A small network was shown many inputs. Here are its activations along a few directions, one row for each input.
In each table, some parts of the input vary, and every possible input appears once, in random order.
Descriptions start from the smaller parts, as in this example, which fits no table here: line(6) and (point or line(9) or (values(3) and ring(5))).
Shared parts are said once, and a part with two or three values counts as separate values.

A family of inputs:
R1: [-18   1  47 -19   9  32 -35  37 -35  37  35  79 -25   0 -36]
R2: [-19  31  14 -21  26  21 -28  42   2  49  18  58 -50  10  33]
R3: [-34  21 -15 -35  23  15 -29  43  -6  46   9  67  17 -35 -19]
R4: [-43 -41 -29  17  72  -6  -6  71 -36 -64   1 -34 -19  40  16]
R5: [ 32  -2  23  50 -34  11  24 -33  13 -36 -39 -11  35 -22  -4]
R6: [-25  17  41 -27  34   3 -68  32   4  41  31  43 -45   4   3]
R7: [ 51 -39  -1  -6 -50 -16  53 -20  16 -24  -4 -29  16  -2 -36]
R8: [ 62  15   3  -9  -7 -14   3 -28  37 -40 -33 -61  -2  10   2]
R9: [-22  39 -23 -52  50  15 -50  25  -6  25   3  48 -27 -26  25]
R10: [ 41  20  22  22 -22 -17  -6 -38  16 -42 -27 -48  12  -2  41]
R11: [-52  29 -18  -5   3   2   2  32 -38  91   8  16  -4 -50 -19]
R12: [  5   0   2  46 -41   0  31 -73  -4 -39  -1  -3  48   4   7]
R13: [ 17 -29 -16  20 -20  -5  48 -70  20 -11  10 -22  41  23 -28]
R14: [-28  11  17 -37   8  18 -17  44 -16  47  13  88  -1   0 -16]
R15: [-53 -52 -13  24  56 -30  26  80 -48 -61 -10   0  27  21 -19]
R16: [  5  -9  -5  37 -50  16  -1 -66   4 -38 -10 -38 -10  12  48]
R17: [-37  60 -27 -13  29   5 -11  28 -30  85  29 -12 -40 -18  16]
R18: [ 53 -15  19   9 -30 -15  26 -16  29 -36 -38 -30  35 -20 -34]
R19: [ 51 -18 -14 -23 -18 -31  32 -33  38 -20 -11 -60  -7  22   5]
R20: [ 12 -39 -26  23 -36  -6   7 -58  39 -11  16 -53  -3  27  14]
Q: Changing only one part turns R11 into R17. The same change can be made to R18. Which row results?
A: R8
Q: What do these inputs look like to the network?
A: values(2) and (point or line(4) or ring(5))
Q: A walk changes only the ring(5) part. It starts at R10 and steps to R16. List the rest of the walk in order.
A: R20, R19, R8
Q: Change only the values(2) part in R14. List by row number the other rows that result.
A: R2

A family of inputs:
R21: [  8 -30  -4  46   8 -21  43 -15  -3 -34 -21 -43  30  10  -7]
R22: [ 42 -11   1  24  -7  -8  11 -24  10 -53 -30 -57   7  29  12]
R23: [  1  -7 -13  23 -20  -8  46 -41  -5  -2  -4 -22  45   3 -25]
R24: [-92  31 -13 -16  58  16 -69  66 -39  75  41  81 -39 -27  18]
R25: [ 28 -19   4  28 -26 -13  21 -16   7 -45  -3 -67   7  36  15]
R26: [ 26  -3 -14   0 -33 -10  19 -45  22 -26 -12 -52  12  14  37]
R27: [ 26 -36  19  25   3   0  26 -10  19 -62 -25 -17  32  12 -11]
R28: [ 14 -11 -15   7 -25  -7  17 -51  22 -19 -12 -69   1   6  31]
R29: [-47  32 -25 -52  58  23 -40 104 -21  78  38  75 -50 -42 -11]
R30: [ 16 -34  12  30  -6 -20  35 -14  -3 -47 -28 -22  25  26 -12]
R31: [ 14 -21   9  17 -27   3  49 -27   3 -11  -7 -13  29  -7 -24]
R32: [ 34   9   7  -5 -39   1  13 -62   6  -8 -20 -23  18  -8   1]
R33: [ 23 -25  -1  29 -16 -28  20 -25   1 -27  -2 -73  10  40  16]
R34: [ 41 -22   5  -2 -33   9   4 -50  25 -26  -9 -47   2  20  31]
R35: [ 20   1  -2  12 -41   0  12 -59   6  11   5 -48  22  -5  -5]
R36: [ 15  16  -2  -3 -42   4  26 -53  16  -5 -14 -39  20  -8  -3]
R37: [-70  42  10 -27  50  11 -76  77 -29  50  30 115 -46 -18   9]
R38: [ 24  -8   7   5 -22   0  33 -34  18 -23 -11  14  47  11 -27]
R39: [ 16 -17  13  23 -26   4  34 -27  24 -16 -24  -2  30  -4 -32]
R40: [ 40 -30  15  10 -27 -16   8 -15  29 -58 -13 -44  -2  40   9]
R41: [-54  33 -32 -50  67  11 -39  89 -37  85  39  61 -60 -40 -18]
R42: [ 48  -8  18  -8 -27  -3   2 -47  32 -27  -2 -34  16  32  28]
R43: [-79  34   2 -19  47  32 -81  74 -33  59  30 100 -42 -19  12]
R44: [ 45  11  21  -1 -37   3   1 -50  26 -16 -20 -13  30 -18   0]
R45: [-34  37  -6 -52  64   6 -47  98 -31  79  23  86 -59 -31 -25]
R46: [  5 -36  -8  26  -3  -6  52 -20  -1 -55 -20 -38  14  12  -8]
R47: [-86  43  -3 -10  45  11 -62  76 -37  59  37  91 -50 -28   9]
R48: [-26  30  -3 -60  58   7 -59 102 -26  64  33  97 -50 -39 -20]
Q: What do these inputs look like to the network?
A: line(4) and (values(2) or ring(5))
Q: Changing only the line(4) part turns R34 into R28. The same change can be made to R32. Which row results?
A: R35
Q: Change only the values(2) part in R29. List by row number the other rows that result.
A: R47
Q: List by row number the other rows that have the line(4) part in common with R37.
A: R27, R38, R40, R42, R44, R48
Q: Change only the values(2) part in R41. List by row number the other rows that result.
A: R24
Q: Change only the ring(5) part in R26. List by row number the other rows that result.
A: R25, R31, R36, R46

A family of inputs:
R49: [-36  63  26 -22 -14   7 -31  10   6  26   2  12 -39 -19  52]
R50: [ 81 -24  29  25 -32  26  25 -71  -2 -39 -16 -11  75   4 -19]
R51: [  55  -41    3   48    1  -32   18   13  -12 -104  -32  -68   30   21
    3]
R52: [-18 -50   4  32  -3 -15  44   4 -33 -44  15 -31  26  41  17]
R53: [-34   5 -27  -7  -2 -10 -34 -47   5  37  15 -34  -7   5  47]
R54: [ 10  -3 -31   4 -18  11  13 -10 -17  59 -21 -11  30 -43 -43]
R55: [-40 -20 -10 -51  76 -11 -19  97  -9   2  24  73 -31   2  -6]
R56: [ 30 -12 -32  38 -35  29  28 -50  21 -15 -10  -7  47  -5 -43]
R57: [-39  -7  23  10  26 -19   7  75 -33   8   1  17 -42   8 -12]
R58: [-14  45  -1  -7 -13  16   0   9  -8  21 -21  49  11 -62 -44]
R59: [ 47 -21  38  12 -34 -19 -30 -76  38 -52 -13 -47  35  37  59]
R60: [-47 -34 -26  33  22 -28  26  29 -29   6   2 -27 -28  21 -19]
R61: [ 21   8 -22  -3 -15   3  24 -58  56  -8   7 -63 -20  21  41]
R62: [  9  46  11 -59  13  20  -4  46  -7  48  23  92 -16 -52 -49]
R63: [-24  45  13 -53  27  22 -68  28  24  55  26  58 -70  21  15]
Q: Changing only one part turns R53 into R54. The same change can be made to R61. Which row results?
A: R56
Q: What do these inputs look like to the network?
A: values(3) and line(5)
Q: Change only the line(5) part in R57. List by row number the other rows that result.
A: R51, R52, R55, R60
